These are the activations of a small neural network, seen along a few directions. Each row is one input.
Each table varies a few parts of the input and shows all the possible inputs, shuffled.
Descriptions start from the smaller parts, as in this example, which fits no table here: one of 4 places along a line, together with either a single point or one of 9 places around a ring or (one of 2 separate values, together with one of 8 places around a ring).
Shared parts are said once, and a part with two or three values counts as separate values.
In the rows, 128 means zero.

Other details of the inputs shift rows strongly along two fixed directions, in all tables alike. That doesn't count.

Table:
x1: [112 125 104 156 122 124 165 151 127  93 136  83 114  87 120]
x2: [174 117 145  73 188 177 104  98 159 163 136 202 139 158 138]
x3: [100 133 121 155 112 108 126 153 109 105 119  87 113  97 113]
x4: [178 125 140  73 145 140 124  92 128 170 143 219 149 151 157]
x5: [165 115 115 128  18  20 190  63  37 141 154 167 119  82 150]
x6: [106 134 117 142 184 178 119 176 168  98 122  87 114 114 106]
x7: [ 95 144 125 154  97 102 133 166 110 118 120  82 120 103 127]
x8: [ 80 125 123 151 194 191 100 181 178 105 115  83 142 127 124]
x9: [ 80 129 143 143 180 165  81 176 178 106 103  68 126 177  95]
x10: [ 95 138 119 172  91 139 143 129 121  97 112  75 124 115 126]
x11: [176 127 142  71 171 166 119 105 151 159 136 201 144 158 153]
x12: [166 120 149  81 184 177  97  99 156 167 136 205 148 159 138]
x13: [171 127 147  93 161 197 108  74 141 165 127 189 140 177 172]
x14: [ 99 128 124 166  98  84 132 146 123 106 117  72 117 136  94]
x15: [173 133 105 126  59  64 194 102  81 130 163 159 121  90 131]
x16: [119 122  95 150  91  88 170 130  99  97 135 101 119  76 122]
x17: [ 86 142 142 145 162 166  98 191 161 115 111  78 132 141 128]
x18: [168 117 156  73 136 124  97  73 135 167 133 196 138 195 127]
x19: [161 126 121 124  40  39 160  78  55 157 148 169 119  89 133]
x20: [ 96 134 127 169 101  84 129 145 126 111 115  75 120 135  95]
x21: [ 88 127 129 144 155 153  97 158 145 118 107  90 130 120 139]
Each input here is: either one of 2 separate values or one of 4 places along a line or (one of 3 separate values, together with one of 5 places along a line).
Start at x6 and move only the place on the line of 5, one step at a time. The first step leads to x2. Which rows follow, in order?
> x12, x3, x19
Which other rows does x1 become when the choice among 3 separate values takes its other values? List them by row number.
> x6, x15

Table:
x22: [170 119 149  83 140 133 112  85 131 166 135 197 139 164 144]
x23: [119 131 118 149  82  86 147 125  97 119 130 108 121 106 122]
x24: [122 130 119 144  89  84 146 129 103 119 132 111 120 111 115]
x25: [ 65 141 112 166 205 212 111 219 186  79 110  43 125 102 117]
x26: [122 129 118 146  88  85 147 125 102 117 131 110 120 111 114]
x27: [122 128 118 147  88  84 148 126 103 117 131 109 119 111 114]
x28: [181 120 131  81 153 159 136  90 131 157 147 206 139 127 161]
x29: [170 119 149  83 140 132 113  85 131 166 135 197 140 165 144]
x30: [181 120 131  82 154 159 137  90 132 157 147 206 139 127 160]
x31: [ 67 139 133 160 183 185  90 195 179  96 100  50 126 144 109]
x32: [119 130 118 149  82  85 148 125  97 118 130 108 120 106 122]
x33: [129 131  98 148  96 105 175 137 100 106 144 112 118  69 129]
x34: [120 131 117 150  84  86 150 126 101 116 130 106 121 111 118]
x35: [122 129 118 147  88  85 147 126 103 118 131 110 120 111 113]
x36: [161 120 153  86 156 156 101  91 142 166 128 190 142 170 151]
x37: [113 127 164 100 239 237  54 154 211 142 103 133 145 199 138]
x38: [121 128 117 147  88  84 148 125 103 117 131 109 120 111 114]
x39: [167 119 149  86 138 138 112  81 129 167 133 196 141 162 152]
x40: [121 131 118 150  84  87 149 126 101 117 131 107 120 111 117]
x41: [ 69 138 133 158 185 179  90 199 179  98 103  53 126 141 105]
What is each input in this table made of?
> one of 4 separate values, together with either a single point or one of 4 places along a line
Which other rows does x22 become when the choice among 4 separate values takes its other values? List them by row number.
> x24, x29, x41

Table:
x42: [153 121 148 102 129 133 110  87 129 154 125 167 135 175 137]
x43: [ 96 131 114 155 143 148 126 161 137  99 119  83 121 103 116]
x44: [ 97 130 117 152 146 144 130 168 144  99 125  79 123 109 118]
x45: [139 123 151 102 140 133  94 105 134 162 123 164 138 165 143]
x46: [ 94 133 130 158 134 129 115 157 149 105 111  75 122 146 100]
x47: [ 98 131 114 153 152 142 129 165 143 100 123  82 121 107 107]
x48: [146 122 152  97 140 130  97 102 129 160 125 170 138 167 140]
x49: [ 98 130 114 153 145 144 127 163 140 101 124  83 121 104 108]
x50: [148 126 132 105 154 150 125 121 144 142 135 161 139 143 139]
x51: [ 92 133 132 153 133 116 109 167 141 112 112  79 124 133 103]
x52: [ 88 134 129 162 125 135 111 152 139 110 109  70 123 142 113]
x53: [ 96 137 115 152 138 144 133 170 143 102 122  83 128 110 121]
x54: [145 127 134 107 147 154 125 118 137 141 132 160 139 140 147]
x55: [141 135 103 150  48  57 184 119  70 116 149 119 112  75 117]
x56: [128 125 104 155  63  71 177 117  79 112 140 112 117  76 132]
x57: [136 133 137 118 151 162 117 128 140 139 127 143 131 133 143]
x58: [144 120 133 103 154 151 123 118 143 139 130 156 135 137 145]
x59: [142 122 153 100 142 128  99 111 136 156 126 163 135 165 130]
x60: [ 85 134 132 151 132 120 107 167 138 112 109  75 124 131 107]
x61: [150 130 135 103 145 150 124 118 136 145 133 161 132 137 140]
x62: [136 139 102 153  47  58 183 119  67 113 144 115 111  73 124]
x63: [175 118 112 110  68  68 170  68  74 145 152 185 124  96 136]
x64: [141 128 135 113 144 155 124 117 137 142 129 155 140 134 150]
x65: [144 131 132 111 152 151 124 130 142 139 131 150 130 138 132]
x66: [ 94 130 117 158 143 150 124 158 138 103 118  85 121 102 120]
x67: [143 121 133 108 151 152 123 117 139 136 130 154 134 136 148]
x68: [153 121 151 101 132 130 111  90 135 153 129 169 133 175 130]
x69: [156 123 120 131  35  37 169  72  67 137 141 150 120 120 120]
x70: [142 127 132 112 148 151 125 127 141 137 134 149 137 136 137]
x71: [138 123 128 112 158 147 125 128 146 132 132 143 133 136 136]
The inputs of x50 and x70 match in every part but one. If x46 is changed in the same way as x50 into x70, which row does it become?
> x68
What is each input in this table made of?
> one of 5 places along a line, together with either one of 2 separate values or one of 4 places along a line
List by row number the other rows that have the place on the line of 5 in common with x64.
> x45, x52, x56, x57, x66
Which other rows does x51 become when the choice among 2 separate values takes its other values? List them by row number.
> x46

Table:
x72: [ 91 157 112 165 116 112 150 208 138  92 131  58 121 115  93]
x73: [145 122 113 132  66  87 158  87  59 148 141 161 128  61 171]
x74: [161 147 147  87 165 147 119 155 159 151 140 164 133 170 120]
x75: [131 115 153 106 153 121  84 110 149 150 120 151 136 188 106]
x76: [148 151 152 112 138 184 113 123 139 159 123 154 144 167 178]
x77: [ 77 162 120 180  96 142 146 193 123  92 114  42 124 108 140]
x78: [137 119 133 133  50  49 136  72  75 146 125 146 122 133 120]
x79: [161 114 120 105 170 161 136 105 159 125 141 159 130 149 110]
x80: [132 119 135 135  42  55 135  65  67 143 122 139 124 134 140]
x81: [151 117 131 116 160 202 124  81 149 135 124 156 134 151 159]
x82: [150 117 130 111 163 198 129  85 152 127 125 155 135 153 155]
x83: [157 118 105 114  86  52 164 110  75 140 158 171 127  67 126]
x84: [145 148 151 107 145 167 119 137 151 150 128 155 144 161 151]
x85: [152 116 124 114 161 177 132  94 155 125 129 155 133 143 133]
x86: [ 67 134 106 173 122 137 130 181 112  93 114  57 122  56 143]
x87: [151 118 136  78 190 143 101 141 148 152 139 183 132 119 124]
x88: [ 68 125 129 177 113  86 109 167 131  96 106  42 116 134  85]
x89: [171 110 101 127  76  75 191  75  93 115 155 154 116 102 116]
x90: [ 87 155 117 169 117 117 149 205 140  93 125  51 120 115 108]
x91: [152 116 132 120  62  17 139  90  81 142 141 152 115 135  87]
x92: [143 113 134  91 180 149 104 129 144 153 133 176 137 116 151]
x93: [ 68 132 133 141 222 216  74 203 186 111 102  81 137 108 135]
x94: [122 119 165 116 142 158  70  86 138 161 102 147 138 188 152]
x95: [106 128  94 163 139 121 158 170 148  72 135  63 104  98  68]
The inputs of x92 and x86 match in every part but one. If x90 is changed in the same way as x92 into x86, which row does it become?
> x77
What is each input in this table made of?
> one of 4 separate values, together with one of 6 places along a line
Which other rows does x81 become when the choice among 4 separate values takes its other values? List them by row number.
> x73, x76, x94
